These are the activations of a small neural network, seen along a few directions. Each row is one input.
Each table varies a few parts of the input and shows all the possible inputs, shuffled.
A made-up example of a description, with smaller parts first: one of 8 places around a ring, together with either a single point or one of 9 places around a ring or (one of 3 separate values, together with one of 6 places along a line).
Shared parts are said once, and a part with two or three values counts as separate values.
In the rows, zero is written as 128.

Other details of the inputs vary at random and push rows far along two fixed directions, the same in every table; ignore that.

Rows:
row 1: [ 96 190 150 200 149 106 158 119 119 142 101 182  66]
row 2: [107  41 130  85 193  98 149 115 165 134 168 111 126]
row 3: [123 103 127 156 129 106 158 139 122 163 114 138 106]
row 4: [116 120 148 116 127 125 132 115 137 121 129 138 135]
row 5: [118  77 108 165 192  79 197 133 141 192 138 143  72]
row 6: [143  92 109 138 130 125 131 158 113 117 136  99 136]
row 7: [125 118 121 165 141 104 158 149 120 142 119 129  90]
row 8: [144 164 137 108  70 170  77 125 103  90 112 122 176]
row 9: [117 162 118 174 146 100 172 124 135 179 108 163  68]
row 10: [160 106 100 109 123 157  98 131 117 119 152  98 167]
row 11: [119  91 144  82 129 132 122 125 151 108 143 108 148]
row 12: [131  86 135 120 137 134 123 114 123 119 148 132 146]
row 13: [157  94 109 112 117 151  91 127 115 118 151 102 171]
row 14: [143  77 114 126 120 135 119 139 117 131 140 114 156]
row 15: [151  96 102 119 147 144 115 129 121 131 152 112 152]
row 16: [128 120 130 126 141 126 122 110 124 130 138 139 130]
row 17: [126 176 152  78  61 160  93 134 134  89 104 108 166]
row 18: [150  93 108 124 121 144 107 153 111  98 148  94 162]
row 19: [159  73 108  64 137 153  94 130 138  95 172  78 187]
row 20: [129 133 124 146 133 126 122 118 118 146 126 144 120]
row 21: [ 93  70 155 149 198  82 186  98 156 157 145 170  81]
row 22: [114 153 142 122 132 116 129 113 141 133 116 146 113]
row 23: [102 119 153 134 151 107 150 108 142 135 124 158 108]
row 24: [153 105 108  92 133 155  99 123 123 108 157 102 171]
row 25: [144  73 112 126 125 134 114 140 114 129 139 114 154]
row 26: [121 159 115 173 140  96 180 136 134 187 100 152  62]
row 27: [129 108 131 148 132 134 122 121 114 133 128 142 134]
row 28: [ 82 174 153 131 159  97 180 107 168 155 112 161  70]
row 29: [115 232 153 133  81 134 116 112 134 129  82 157 108]
row 30: [114  82 107 168 199  84 186 125 142 187 142 154  74]
row 31: [108 152 137 175 147 106 155 106 128 169 116 172  86]
row 32: [140  92 124 110 140 148  97 132 115  80 162 105 169]
row 33: [148  84 103 121 126 130 116 137 122 139 145 108 151]
row 34: [162 188 112 121  43 155  88 156 103 129  88 100 152]
row 35: [133  23 112 139 170 108 150 130 128 151 162 125 130]
row 36: [154 190 117 135  58 157  91 170  96  95  89  98 147]
row 37: [141  81 123 128 128 145 111 126 115 122 148 120 164]
row 38: [101 233 166 123  88 135 126 132 140  99  85 144 100]
row 39: [110 102 141  96 150 123 133 135 149  91 151 108 137]
row 40: [123 130 133 159 144 130 131 129 116 115 137 137 123]
row 41: [133 221 127 157  62 130 126 144 112 158  67 143 103]
row 42: [144  95 105 130 132 123 119 137 119 145 136 119 136]
row 43: [124 143 127 132 146 128 140 111 132 138 135 144 119]
row 44: [113 229 160 139  90 137 119 126 127 101  90 153 106]
row 45: [111 131 145 129 152 119 132 124 136 103 136 137 120]
row 46: [131 146 117 146 139 132 137 120 125 148 129 142 118]
row 47: [114 221 153 157  95 141 120 122 113 102  99 158 114]
row 48: [151 179 115 132  67 163  81 158  99  87 104 104 158]
row 49: [134 109 121  63 131 145 110 130 151 103 147  87 162]
row 50: [ 89 137 155 125 164 103 155 125 153 115 129 140  94]
row 51: [106 138 147 103 137 115 139 115 159 131 123 130 111]
row 52: [127 216 144 138  84 142 109 109 117 128  96 156 119]
row 53: [ 89 179 164 179 139 103 171  96 129 159  99 198  72]
row 54: [136 104 121 145 113 119 139 146 118 151 115 124 120]
row 55: [ 67 183 176 148 141  92 175 106 159 153  89 183  60]
row 56: [119 115 138 161 139 122 143 115 121 148 126 156 112]
row 57: [165  68 100  76 137 159  91 127 124  98 178  82 190]
row 58: [144 180 136 117  79 166  83 134 106  76 120 117 163]
row 59: [151  81 103 122 127 129 114 137 122 138 147 107 148]
row 60: [115  49 123  84 197 108 156 118 169 132 175 104 124]
row 61: [129  38 120 117 188 111 142 107 136 137 180 124 140]
row 62: [139 207 122 147  64 134 115 148 108 152  72 131 113]
row 63: [154 180 119 131  63 160  86 156 102  91 104 105 155]
row 64: [107 134 144  94 130 120 133 117 155 126 129 121 124]
row 65: [139 127 104 140 133 126 142 135 127 152 128 127 121]
row 66: [158  89  90 118 134 128 133 154 122 148 136  94 139]
row 67: [158 163 119 119  46 161  85 161  97 116  88  99 164]
row 68: [143 201 130  91  73 165  90 127 129  99 108 111 164]
row 69: [ 89 162 160 160 161  97 169 114 144 129 121 170  78]
row 70: [142  95 124  85 126 139 104 123 137 106 152 100 171]
row 71: [125  48 116 100 201 108 149 115 156 135 176 116 131]
row 72: [141  90 120 133 141 141 108 136 114  99 156 109 153]
Description of these inputs: one of 3 separate values, together with one of 4 places along a line, together with one of 6 places along a line.
Changing only the place on the line of 6 turns row 39 into row 6. The same change can be made to row 49. Which row results? -> row 66
Change only the place on the line of 6 in row 53. List by row number the other rows that result. -> row 3, row 4, row 14, row 17, row 37
Change only the choice among 3 separate values in row 70. List by row number the other rows that result. -> row 22, row 29

Rows:
row 73: [136 195 122 140 106 149 124 119 120 138 111 145 124]
row 74: [123  22 126 152 193 107 156 117 125 138 176 145 127]
row 75: [114 151 137 125 138 137 131 119 137 108 132 133 129]
row 76: [120 131 122 154 168 106 150 103 134 168 132 162  93]
row 77: [140 213 135 133  42 153 104 145 109 122  72 128 139]
row 78: [118 174 150 147  99 137 124 119 118 118 105 155 124]
row 79: [179  73  91 109  94 162  67 162  94  92 149  67 194]
row 80: [105  19 129 117 206  88 181 124 165 157 168 123 110]
row 81: [165  71 100 117 101 149  89 153  99 114 144  84 174]
row 82: [121  22 120 174 220  97 176 120 125 143 186 145 108]
row 83: [111 160 116 176 157  96 189 121 138 196 108 166  58]
row 84: [123  99 138 110 139 136 113 118 129 110 145 123 147]
row 85: [116 142 140 136 146 133 137 122 127 113 129 139 120]
row 86: [117 168 131 140 119 118 134 137 130 137  99 138  98]
row 87: [133 108 129  85 117 129 128 138 145 118 133 100 147]
row 88: [162  79 106  85 119 157  99 122 125 120 159 100 186]
row 89: [119 190 133 126  99 128 118 138 136 125  97 128 113]
row 90: [141  74 105 164 156 116 153 147 113 141 148 120 119]
row 91: [127 119 105 154 160  97 160 124 138 185 124 146  85]
row 92: [136 127 127 156 103 128 136 141 111 142 110 136 122]
row 93: [112 160 143 126 135 127 120 114 138 113 125 142 120]
row 94: [153  75 103  91 128 151 111 156 124 101 155  76 172]
row 95: [118 196 143 133  85 133 123 136 123 136  83 138 109]
row 96: [113 202 153 125 111 126 118 112 138 110 108 148 105]
row 97: [135 104 126 100 112 139 123 142 130 119 127 105 151]
row 98: [121  51 115 109 191  95 171 132 155 137 169 109 111]
row 99: [115  57 128 178 202  91 159 114 122 147 163 160  97]
row 100: [113 164 127 161 131 100 178 116 139 196  94 167  73]
row 101: [151 216 115 122  50 153  97 135 117 152  79 124 135]
row 102: [166  90 110  96 112 170  80 144 104  74 163  83 202]
row 103: [ 85 160 157 187 159  87 169 101 132 163 109 197  61]
row 104: [160  79 103  88 124 154  90 119 122 122 160  99 185]
row 105: [130 115 142  85 125 138 106 116 140  99 147 112 156]
row 106: [107  84 145 128 171 115 153 113 140 126 147 146 122]
row 107: [146 120 117  79 108 138  98 146 136 100 135  83 159]
row 108: [148  75 116  69 124 133 106 142 140 108 155  77 169]
row 109: [128 172 139 164  95 138 109 121 100 126 108 157 124]
row 110: [125 127 125 144 119 117 131 135 121 146 113 129 115]
row 111: [130 169 125 155 108 118 124 140 114 138  97 137 107]
row 112: [ 99  67 139 148 211  92 163 108 143 140 158 153  93]
row 113: [117 190 130 131 106 134 137 142 136 126 103 127 112]
row 114: [115 218 159 113  70 158 104 117 131 102  92 142 138]
row 115: [145 165 115 136  91 143 115 152 110 117 109 111 141]
row 116: [154 102 120  68 118 164  89 133 130  69 165  76 190]
row 117: [103 141 150 122 140 123 131 108 144 123 129 145 121]
row 118: [140 109 124 125 132 137  99 129 113 103 143 119 154]
row 119: [ 83 188 171 148 142  99 172  95 153 144 102 182  71]
row 120: [126 214 143 111  61 148 101 139 130 120  81 122 132]
Describe the family of inputs behind these rows. -> one of 2 separate values, together with one of 4 places along a line, together with either a single point or one of 5 places along a line
Changing only the choice among 2 separate values turns row 76 into row 91. The same change can be made to row 117. Which row results? -> row 120
Changing only the choice among 2 separate values turns row 114 into row 80. The same change can be made to row 118. Which row results? -> row 111
A walk changes only the place on the line of 5. It starts at row 98 and steps to row 113. List the rest of the walk in order. -> row 94, row 115, row 90
Which other rows agree with row 75 in the choice among 2 separate values and the place on the line of 4? List them by row number. -> row 73, row 82, row 85, row 102, row 116
Which other rows agree with row 80 in the choice among 2 separate values and the place on the line of 4? List them by row number. -> row 77, row 87, row 92, row 97, row 100
